Each row below holds a small network's activations on one input, seen along a few directions.
Each table varies a few parts of the input and shows all the possible inputs, shuffled.
A made-up example of a description, with smaller parts first: ring(5) and (point or line(9) or (values(2) and line(6))).
Shared parts are said once, and a part with two or three values counts as separate values.
In the rows, zero is written as 128.

Other details of the inputs shift rows strongly along two fixed directions, in all tables alike. That doesn't count.

A family of inputs:
x1: [152 150 119 141  98 124 146  76  87 155  92  89]
x2: [ 63  93 101 136  91 129 141 125 115  60  97 118]
x3: [ 81  74  99 146 102 128 128 145 115  40 108 130]
x4: [108 128 131 143 109 140 134 103  85 119 142 101]
x5: [150 144 147 102 145 158  86 161 171 130 170 179]
x6: [141 150 114 145 100 123 156  86  67 160  87  64]
x7: [117 123  98 155 102 151 145  96  88 127 128 100]
x8: [ 82  99  90 186 115 136 146 138 110  84  94 121]
x9: [ 78  77  81 157 136  69 147 111 147 102 146 113]
x10: [ 65  78 124 127 187  73 120 177 203  95 170 185]
x11: [154 132 181  82 160 151  92 185 179 126 162 171]
x12: [162 162 161 132 155 142 113 137 130 174 146 154]
x13: [123 109 136 131 156 126 104 217 194  83 113 218]
x14: [154 123 147 112 131 150  91 149 148 125 161 155]
x15: [114 122 122 176  99 117 167 116  81 121  85  68]
x16: [199 168 166 102 130 126 107 134 155 182 122 157]
x17: [ 73  94 121 188 119 119 146 160 109  83  96 129]
x18: [186 169 129 119 130 146 117  88 114 169 131 122]
x19: [155 139 134 110  88 127 134  81  68 151 121  58]
x20: [ 65 104 107 175 127 142 147 124  99  89 106 111]
x21: [ 41  64  88 155 141  61 171 127 143  77 126  92]
x22: [140 152 128 107  97 133 134  94  86 149 125  79]
x23: [131 144 135 127 104 141 144  94  87 136 134  73]
x24: [139 151 113 120  94 136 157  75  63 163 112  64]
x25: [191 158 185  96 139 148  90 120 124 177 181 140]
x26: [167 162 173 105 176 148 108 179 178 163 142 177]
x27: [137 143 160 106 164 158 107 166 158 145 168 190]
x28: [204 158 176  65 127 142  86 120 154 170 157 152]
x29: [ 80 102 103 157 144 152 120 166 157  79 115 160]
x30: [128 106 117 100 173  71 113 147 204 122 168 183]
x31: [193 179 160  82 148 149  99 116 163 186 138 160]
x32: [166 154 125 115 100 137 121  83  95 143 143 109]
x33: [156 151 129 142  96 113 149 102  78 166  91  73]
x34: [192 173 155  75 131 150 110 109 144 187 148 154]
x35: [ 68  73 113 102 171  65 121 179 232  79 142 197]
x36: [133 149 128 144 124 145 150  93  93 149 112  75]
x37: [ 83  86 118 168 142 132 118 213 176  67 105 190]
x38: [221 185 153 105 147 140 101 119 139 194 145 163]
x39: [ 58  76  95 120 153  59 145 153 172  94 129 131]
x40: [ 72  89  84 150 113 138 148 142 116  59 104 142]
x41: [125 146 110 135 107 135 150  87  79 149  95  67]
x42: [128 140 120 139 105 145 165  84  71 146 120  66]
Description of these inputs: ring(6) and (point or line(6)).
Q: Changing only the ring(6) part turns x33 into x16. The same change can be made to x24. Which row results?
A: x34
Q: Which other rows does x23 become when the ring(6) part takes its other values? List them by row number.
A: x2, x4, x5, x22, x32
Q: Which other rows agree with x18 in the ring(6) part? List them by row number.
A: x3, x13, x30, x32, x38, x40

A family of inputs:
x43: [172 165 150  93 120 162 128 136 132 170 114 119]
x44: [110 114  99 134 105 131 137 131 114  85  87 159]
x45: [104 114  89 171 113 107 144  84  91 135 134 120]
x46: [161 147 128 101 130 101 159  84 122 179 129  81]
x47: [ 85  94  83 135 114  93 136 131 140  93 103 157]
x48: [ 88 128 116 162 110 100 163  90  68 151 128  68]
x49: [188 173 156  81 148 166  92 158 178 164 125 167]
x50: [133 136 141 127 167 125  95 153 192 145 167 199]
x51: [186 179 146 133 135 177 112 104 112 186 142 111]
x52: [138 127 144 161 110 109 140 127  76 143 139  82]
x53: [208 152 174  99 115 112 120 124 132 181 137 113]
x54: [195 176 143  85 138 167  90 152 175 163 128 175]
x55: [ 75 110 118 134 171 107 147 173 151 111 148 139]
x56: [177 159 158  42 113 194  78 107 126 147 201 128]
x57: [101  77 108 176 130 117 117 179 139  70 135 177]
x58: [ 88 111 128 131 120 132 137 141 121  82  72 127]
x59: [137 137 102 153 124 169 122 134 106 132 130 147]
x60: [ 94 118 118 170 106 109 169  74  76 149 125  66]
x61: [176 144 109  89 150 104 121 118 162 164 147 162]
x62: [106 141 137 134 143 166 129 181 122 127 129 139]
x63: [131  94 124 113  57 127 122  57  55  91 171  47]
x64: [ 85 115 133 159 145 154 126 157 141  81 115 165]
x65: [170 154 119 133 156 122 126  92 143 176 169 126]
x66: [110 126 119 140 103 133 143 108 107  97  77 112]
x67: [ 96  82 157 150 156 126 116 219 180  80 144 182]
x68: [191 141 153 116 119 109 106 124 143 151 125 123]
x69: [ 81 112 120 161 126 171 149 162 116  99 109 120]
x70: [ 82 101 119 142 179 114 134 155 160 108 140 136]
x71: [145 129 116 118 186 121 110 158 184 144 179 199]
x72: [ 67 102 139 157 154 152 126 173 138  72 108 161]
x73: [176 131 161 112 126 107 107 136 137 146 118 117]
x74: [108 120 101 174 110 146 144 105  77 104 114 136]
x75: [172 159 167  77 141 109 119 124 167 193 143 147]
x76: [111 124 104 144  93 134 144 107 107  89  78 124]
x77: [ 94 122 137 165 117 152 159 121  90 111 110 110]
x78: [ 87 132 134 157 119 141 154 134  78 113 113 110]
x79: [159 156 143  99 131 157 113 139 133 152 102 119]
x80: [ 98 104 106 119 146  95 146 127 146 110 105 105]
x81: [173 173 140 145 119 169 129  78  66 191 126  61]
x82: [102 112  89 146  94  94 145  86 118 113  96 105]
x83: [185 163 120  96 123 159 107 136 135 159 121 162]
x84: [ 91 115 109 173 122 110 143  87 107 129 125  96]
x85: [154 156 135  82 148  95 140 127 143 175 140 113]
x86: [ 94 108 126 136 170 119 149 156 164 122 152 140]
x87: [177 163 125 139 146 117 140  56 108 200 161  77]
x88: [187 140 154 145 136 129  96 137 146 152 164 155]
x89: [190 162 116  98 135 105 127  81 148 182 142 116]
x90: [210 142 149  94 135 113  87 157 167 154 148 190]
x91: [ 66  81 135  65 134 133  89 154 179  61 192 179]
x92: [ 89  90 135 127 120  96 132 201 145  72 102 143]
x93: [124 103 150 160 142 120 113 156 128 112 134 124]
x94: [103 109  86 139 122  93 159  91 125 111 100  81]
x95: [114 143 124 112 113 146 140 160 111 123  92 110]
x96: [105 119  98 147  92  90 154  66  98 129  90  71]
x97: [133 116 145  35 161 140  85 138 189 111 224 168]
x98: [ 90 107 111 136 110  91 146  97 111 120  89  86]
x99: [195 149 156 153 121 123 114  95 105 175 154  98]
x100: [ 73  93 138  79 111 168 102 142 133  43 164 158]
x101: [102 121 130 132  98 134 162 120 100 104  78 107]
x102: [ 79 118 137 110 129 129 138 188 140  79  87 163]
x103: [ 97 128 109 130  90  83 166  87  77 142  96  64]
x104: [ 77 103 147 132 182 119 104 186 189 109 145 187]
x105: [105 126 111 178 110 149 143 102  91 100 110 123]
x106: [187 177 125 146 113 174 120  85  94 182 140 102]
x107: [129  98 122 136 118 107 110 170 168  79 109 163]
Q: What is each input in this table made of?
A: line(5) and (point or (values(2) and line(6)))
Q: Changing only the line(5) part turns x88 into x50. The same change can be made to x92. Which row results?
A: x103
Q: Changing only the line(5) part turns x101 into x46. The same change can be made to x78. Which row results?
A: x55
Q: Which other rows agree with x81 in the line(5) part? List them by row number.
A: x43, x49, x51, x54, x56, x59, x62, x69, x79, x83, x95, x106
Q: Which other rows does x86 become when the line(5) part takes its other values? List them by row number.
A: x60, x67, x69, x77

A family of inputs:
x108: [148 133 110 116 132 102 154  59 104 172 163  47]
x109: [154 160 122 162  96  79 162  44  46 214 122  50]
x110: [128 137 138 132  69 123 147  15  31 149 141  39]
x111: [209 158 135  78 106 115 106 111 141 162 110 130]
x112: [210 168 173  59 165 183  61 198 198 150 197 248]
x113: [210 193 186  38 187 196  74 189 192 185 199 224]
x114: [ 46  86 105  98 138 126 144 209 188  40  67 167]
x115: [136 134  73 183  79  82 159  39  58 168 104  64]
x116: [ 63  85 137 126 134 159 119 219 143  43 137 190]
x117: [132 151 127 107 104 149 137  36  79 155 143  74]
x118: [  4  64  70 210 140 119 191 169 127  28  51 125]
x119: [193 148 183  73 171  99  97 134 176 194 213 136]
x120: [190 190 137 141 104 174 135  65  67 210 122  47]
x121: [193 137 118 116 127  91 116  66 126 173 181  85]
x122: [124 118 153  87 118 108 121 174 155 109  98 146]
x123: [185 152 171 113 171 176  55 214 212 142 148 223]
x124: [125 133 143 172 100 150 131 121  73 135 105  70]
x125: [ 21  66 119 204 144 107 167 189 130  32  67 146]
x126: [ 86 127 109 126 173 109 135 172 183 135 126 182]
x127: [ 40  59  67 226 116 107 175 145 112  24  54 129]
x128: [ 91  90 112 123 115 135 102 121 146  66 139 166]
Q: What is each input in this table made of?
A: values(3) and (point or ring(6))
Q: Changing only the values(3) part turns x108 into x119. The same change can be made to x118. Which row results?
A: x125
Q: Which other rows does x123 become when the values(3) part takes its other values? List them by row number.
A: x120, x124

A family of inputs:
x129: [158 151 196  63 187 147  66 176 207 166 201 199]
x130: [174 151 136 108 148 104 122 134 167 160 116 122]
x131: [190 166 151 135 118 213  94 144 106 144 112 169]
x132: [ 42  88 118 157  92 190 134 225 135   7  41 172]
x133: [142 134 159 138 121 107 143  82  79 154 148  81]
x134: [161 129 121 154  98 103 140  58  81 140 143  92]
x135: [ 17  54 101 176 142  99 152 209 141  46 107 137]
x136: [146 141 115  76 107 133 135  87 112 140 140  92]
x137: [116 158 119 150 131 115 165  73  83 185 118  81]
x138: [194 155 197  48 175 110  75 186 214 152 168 217]
x139: [141 139 123 164 132 112 159  84  96 168 118  53]
x140: [122 112 101 144  87  83 158 101  79 133  93  63]
x141: [173 149 135  71 163 151  86 145 184 145 197 193]
x142: [ 34  52  92 151 131 122 109 179 176  19 131 182]
x143: [124 136 116 113 120 142 152  74  78 141 158  61]
x144: [ 13  76  85 141 141  98 158 188 173  44  65 177]
x145: [158 180 171 141 116 208 116 145  79 145 111 122]
x146: [165 126 108 155 107 104 136 101 101 163 143 104]
x147: [114 136  76 176 106 104 167  61  82 140 106  93]
x148: [135 113  92 177 121 110 147  85 117 134 109  96]
x149: [170 144 176  50 144 131  76 151 197 161 165 181]
Q: Changing only one part turns x130 into x139. The same change can be made to x136. Which row results?
A: x143
Q: What is each input in this table made of?
A: values(3) and (point or line(6))
Q: Which other rows does x147 become when the values(3) part takes its other values? List them by row number.
A: x137, x144
Q: Which other rows agree with x141 in the values(3) part? List them by row number.
A: x131, x134, x142, x146, x147, x148
